A small network was shown many inputs. Here are its activations along a few directions, one row for each input.
Each table varies a few parts of the input and shows all the possible inputs, shuffled.
Descriptions start from the smaller parts, as in this example, which fits no table here: values(3) and (point or line(9) or (line(6) and ring(8))).
Shared parts are said once, and a part with two or three values counts as separate values.

Table:
R1: [  0  23  -6 -39  -7  43 -31  21  18 -22  10   6]
R2: [-20  54 -13 -37 -34   6 -36   8  20 -36  -9  34]
R3: [ 15  -7  19  36   1  -2  42 -13 -29   0  -9  -8]
R4: [ -7 -24  17  23  -6   5  44  29 -21   6  -1  30]
R5: [-20 -31 -17  25  11 -18 -26  -8   5  24 -14 -42]
R6: [ -2  -9 -32  -9   7 -14 -33 -14   7  22  17 -10]
R7: [  3 -15  32  20   5 -23  28   0 -17   2 -14  30]
R8: [-14  19 -17 -53 -34  25 -44  10  21 -32 -11  36]
R9: [ 16  -5  19  34   6   1  41 -20 -12   3  15 -19]
R10: [  1  48  -2 -33  -2  25 -23  17  15 -35   5   2]
R11: [ 18 -38  13  17  -2  18  30 -10 -16   7  11 -17]
R12: [  8  38 -13 -43  13  -6 -25   3  24  -1  11 -21]
R13: [  1  11 -28  -2  20 -33 -22 -27   9  12  13 -15]
R14: [  8 -25  14  40   0  19  36 -15 -18  20   0  -5]
R15: [-18  -5 -12  32  16 -37 -18 -11   1  11 -17 -45]
R16: [  8   8 -22 -52  15  13 -32  -7  24  16  11 -18]
R17: [ -4   2  22  29  -2 -14  53  24 -23  -6  -5  27]
R18: [  8 -43  26  13  -6  -6  17  13  -6   7 -12  34]
Question: Changing only one part turns R14 into R3. The same change can be made to R8. Which row results?
Answer: R2
Question: What do these inputs look like to the network?
Answer: values(2) and (line(4) or line(5))
Question: Change only the line(5) part in R1. List by row number the other rows that result.
Answer: R5, R6, R8, R16

Table:
R19: [ -3 -41  18  46   5 -18  31   9 -12  28 -10 -11]
R20: [ 21 -20  30  25  27  -1  43  -7 -17  16   3 -11]
R21: [ 13 -13  17  37   7  18  51 -13 -24   9  13 -21]
R22: [ -3  13 -22 -40  -7  13 -51 -14  29  -1   7   3]
R23: [ -9 -24  12  59   4 -47  27  -3 -23  10 -14 -11]
R24: [-11   2 -32 -29  -2   8 -57  11  23  -3   0 -11]
R25: [ 12  33 -24 -54  15   9 -32  -4  20  -8  13 -10]
R26: [  9 -38  22  36   2  -5  32 -17 -11  27   3   2]
R27: [-23  27 -33 -19  -1 -28 -53   3  10 -11 -12  -8]
R28: [-16  35  -1 -49 -30  17 -19  25  11 -39  -5  48]
R29: [  7 -16  31  30 -13   5  61  21 -26 -12 -10  50]
R30: [  2  43 -16 -42  -8  30 -32 -10  20 -15  11 -20]
Question: Changing only one part turns R26 into R22. The same change can be made to R29. Which row results?
Answer: R28
Question: What do these inputs look like to the network?
Answer: values(2) and (point or line(5))
Question: A walk changes only the line(5) part. It starts at R21 and steps to R20. List the rest of the walk in order.
Answer: R26, R19, R23

Table:
R31: [-13  23  -7 -13  -9   5 -18  21   2 -22  -7  -3]
R32: [ -3  29  -5 -17  -4  25  -4   9   5 -10   0  -8]
R33: [ -4 -11  22  38  -6 -13  38  11 -26 -12 -10  14]
R34: [ 14 -30  24  24  -1  17  49   5 -22   8   8  15]
R35: [-17  -5 -17   0 -18 -10 -26  -7   6   5  -4  13]
R36: [-11  12 -12   3 -12 -11 -20 -12  -2 -14   0  -1]
R37: [  7  -6  26  32  -3   6  53   1 -23   1  -3   9]
R38: [ -6   4   5 -27 -10  -7 -13  13  12 -10 -11  38]
R39: [ 19   5   7 -34   2  23   3   1  10 -12  10  27]
R40: [  6  -5 -15  -8  -7  20 -10 -20   4   4  19   0]
R41: [-20   6 -12 -17 -15   6 -24  26   9  -3 -12  10]
R42: [  4   6 -11 -24  -3  36  -9  13   8  -5   9  -2]
R43: [ -7 -13 -20   2  14 -33 -14   0   3  24  -3 -14]
R44: [ 15 -14 -16  -6  25  -4   2 -13   2  23  20 -27]
R45: [ -8 -22   1  17   0 -15 -19   2   9  16 -14  -8]
R46: [ -1   3 -14   5  20 -34  -8  -5  -5   5   0 -27]
R47: [ -1  18 -10  -2  -8   9  -6 -24   1  -2   8  -6]
R48: [-12 -29  19  33 -10 -12  31  16 -19   7 -13  28]
R49: [ 11  29  12 -27   0  12   7  -2   7 -17   1  21]
R50: [ -2  -6   6  20   6 -16 -12  -2   2  -2 -10 -22]
R51: [  7   0  10  15   9   4   2 -14   5  10  -2 -28]
R52: [ 15 -23   6   8  10  15  -2 -10   8  16   9 -22]
R53: [  1  23  10 -23  -4  -8  -6   9   5 -29  -6  25]
R54: [  7   8 -11   0  24 -15   6 -17  -1  17   9 -33]
Question: Changing only one part turns R44 into R46. The same change can be made to R34. Which row results?
Answer: R33
Question: What do these inputs look like to the network?
Answer: line(4) and (point or line(5))
Question: A walk changes only the line(4) part. It starts at R35 and steps to R36. List the rest of the walk in order.
Answer: R47, R40
